These are the activations of a small neural network, seen along a few directions. Each row is one input.
In each table, some parts of the input vary, and every possible input appears once, in random order.
A made-up example of a description, with smaller parts first: one of 4 places along a line, together with either a single point or one of 9 places along a line or (one of 2 separate values, together with one of 8 places around a ring).
Shared parts are said once, and a part with two or three values counts as separate values.
In the rows, 128 means zero.

Other details of the inputs vary at random and push rows far along two fixed directions, the same in every table; ignore that.

Table:
R1: [127  62 185 115 110  95  63 210 178 164 113]
R2: [142 201  58 121 128 166 149  73  90 120 141]
R3: [122 105 149 139 116 109 109 128 103 124 114]
R4: [187 123 155 136 116 146 119 150 148 119 125]
R5: [118 141 154 126 130 116 159 169 137 175 157]
R6: [146  60 196 115 114  93  88 186 137 189 107]
R7: [ 90 181  77 154 143 167 212  99  78 144 181]
R8: [123  52 194 133  82  80  95 184 168 155 134]
R9: [ 88  90 175 143 115 109 124 185 128 156 149]
R10: [118 111 118 151  93 135 155 137 106 178 177]
R11: [109 191  58 157 119 153 213 100  99 130 187]
R12: [153 147 117  94 165 128  76  74 119  65  55]
R13: [124 115 154 152  98 101 160 144 105 161 149]
R14: [119 142 108 163 108 137 188 117  65 179 173]
R15: [123 139 125  96 185 141 102 102 150  90  83]
R16: [117 186  58 156 102 162 183  85  67 138 185]
R17: [147 126 138 109 112 116 114 134 151 139 122]
R18: [157 146 131  99 155 114 106  89 134  86  73]
R19: [136 131 101 100 165 142  94 105 161  92  86]
R20: [114 111 102 118 158 137 102  97 152  68  97]
R21: [150 128 108  93 148 142  85  88 147  97  85]
R22: [130 134 129 130 112 118 150 169 149 173 157]
R23: [111 138 148 130 128 127 139 171 119 178 155]
R24: [103 110 125 152 102 123 136 166 123 154 164]
R25: [171 133 122 137 152 158  98  66 152   5  78]
R26: [105 123 143 109 169 115 108 101 161  48  82]
Description of these inputs: one of 2 separate values, together with either a single point or (one of 3 separate values, together with one of 4 places along a line).
Question: Changing only the choice among 2 separate values turns R19 into R20. The same change can be made to R5. Which row results?
Answer: R26
Question: Which other rows does R24 become when the choice among 3 separate values takes its other values? List them by row number.
Answer: R11, R20
Question: Which other rows does R5 become when the choice among 3 separate values takes its other values? List them by row number.
Answer: R15, R23
Question: Which other rows does R3 become when the choice among 2 separate values takes its other values? List them by row number.
Answer: R12

Table:
R27: [133 118 145 113 163 138 104 129 155  99  97]
R28: [118 127 118 161  83 142 165 162 115 173 191]
R29: [123 119  98 118 145 134  91  62 128  45  86]
R30: [135 142 125 129 133 124 128 104 141  74 114]
R31: [124 163 115 144 109 131 198 151 117 179 183]
R32: [103 176  69 124 138 144 162 112 101 163 161]
R33: [121  69 178 155 107 110 116 163 112 156 135]
R34: [118  95 147 134 103 120 129 190 158 185 162]
R35: [207 220  58 113 128 173 149  51  84 123 116]
R36: [110  94 175  95 141  81  82 159 168 132  84]
R37: [122  54 196 131 100  76  91 159 149 126 110]
R38: [130 150 119 159 124 156 168 131  99 137 162]
R39: [119 136 122  88 191 134  82  90 138  72  63]
Question: Describe the family of inputs behind these rows.
Answer: either a single point or (one of 3 separate values, together with one of 4 places along a line)
Question: Start at R29 and move only the place on the line of 4, one step at a time. The first step leads to R28. Which rows follow, in order?
Answer: R34, R32

Table:
R40: [131 112 131 174  94 138 200 141  72 190 188]
R41: [142  72 186 133  78  83 105 153 157 145 135]
R42: [153 144  61 155 111 165 153  98 102 119 154]
R43: [141 132 126 107 148 105 107  52 135  30  72]
R44: [117 172 119 138 152 161 149  81 103  58 127]
R45: [118  85 172 140 130  97  70 153 129  90  93]
R46: [127  92 125 127 127 143 116 176 174 151 140]
R47: [133 154  50 108 159 169 121  84 130 112 117]
R48: [ 89 188  94 142 159 152 165 126 100 115 149]
R49: [107  78 169 133 118 115 155 182 115 226 165]
R50: [130 151  86  84 160 132  89  93 195  43  81]
R51: [109 179  98 117 139 162 145  89  95 142 157]
R52: [124 110 173 143 106 138 117 150 140 123 150]
R53: [119 140 127  99 161 133  82  60 104  56  65]
R54: [130 143 107 166  67 148 155 163  83 177 201]
R55: [189 123 180  80 142 110  80 177 151 192  87]
R56: [125 120 114 100 117 108  95 144 166 144 124]
R57: [132 147 105 130 130 160  99 114 144  62 120]
R58: [120  93 146 131 112 133 148 162 125 220 172]
R59: [135 127 100 116  89 112 112 130 132 149 128]
R60: [129  71 178 143 133 125 131 150 149 118 118]
R61: [208 228 106 159 123 171 207 127  96 162 167]
R62: [121 150  89  84 164 151  58  89 145  64  82]
R63: [198 149 155 123  91 119 136 171  87 238 135]
R64: [104 163  78 147 169 154 183 121 113 124 142]
R65: [ 98 155 107 101 191 127  80  91 123  62  71]
R66: [102 175  88 146 135 138 146 103  64 131 133]
R67: [129 101 132 105 113 126  49 135 137 107  90]
R68: [221 198 108 137 116 150 160 104  81 138 125]
R69: [126  67 186  91 129  67  63 122 161  98  55]
R70: [130 142 135 150  92 126 179 131 140 145 178]
R71: [109 143 119 135 106 153 136 180 133 167 182]
R72: [108 133 140 103 136  99 143 121 131 151 127]
R73: [ 98 141 115 118 144  92 137 140 129 147 122]
R74: [105  78 192 144 134  99  79 188 154  97 103]
R75: [146 146  95 143 151 174 153  65 136  70 127]
R76: [124 181  93 103 151 144 155  70 157  82 127]
R77: [121 171  99 131 115 158 141  79  76 137 147]
R78: [107 133 117 146 103  88 157 149  95 180 144]
R79: [107 153 138 133 120 157 156 143 122 158 180]
R80: [135  36 178 137 143  85  59 158 159  92  69]
R81: [125  40 189 127 112  98 103 167 126 181 109]
R82: [113 133 129 152 126  99 155 150 140 106 133]
R83: [105 174  59 138 175 150 174  91  88 135 133]
R84: [119 142 142 151 106 115 193 137 123 137 167]
R85: [142  57 155 148 101 125 101 193 177 142 139]
R86: [107 149 128  84 186 137  84  70 124  59  72]
R87: [122 176  76 144 137 185 209 100 110 158 189]
R88: [116 151  72 151 146 140 162  96  75 141 125]
R89: [127  92 181 124 128 113  82 119 123  78  94]
R90: [193 241  85 111 165 180 179 106 118 144 134]
R91: [133 132 116 153  77 123 159 170 152 154 180]
R92: [115 116 151 116  96 101 145 157 140 204 168]
R93: [ 92 113 158 146 111  84 165 211 147 192 169]
R94: [136  88 115 141  87 131 125 166 115 200 155]
R95: [ 97 183 115 127 152 163 173 109  99 116 155]
R96: [129  71 169 122 132  63  68 143 162  70  67]
R97: [145 103 127 136  80 103 112 151 146 131 142]
R98: [140  14 201 105 118  92  41 155 171 141  73]
R99: [128 121 105 138 187 136 111  91 148  30  70]
R100: [122 124 121  96 202 148 112  75 161  44  67]
R101: [104 102 183 118 119  92 147 176 164 160 143]
R102: [154  62 162 128 125 123  80 107 155  94  93]
R103: [127  94 180 157  67 121 134 175 104 188 184]
R104: [136 169  85 107 126 129 134  43 113 100 110]
Question: Describe the family of inputs behind these rows.
Answer: one of 5 places around a ring, together with either a single point or (one of 3 separate values, together with one of 4 places along a line)
Question: Changing only the place on the ring of 5 turns R76 into R41. The same change can be made to R48. Which row results?
Answer: R45
Question: Which other rows agree with R92 in the place on the ring of 5? List them by row number.
Answer: R47, R49, R51, R55, R56, R58, R62, R65, R72, R73, R83, R86
Question: Which other rows does R45 become when the place on the line of 4 takes its other values? List them by row number.
Answer: R54, R89, R103
Question: Which other rows does R76 become when the choice among 3 separate values takes its other values? List them by row number.
Answer: R79, R87
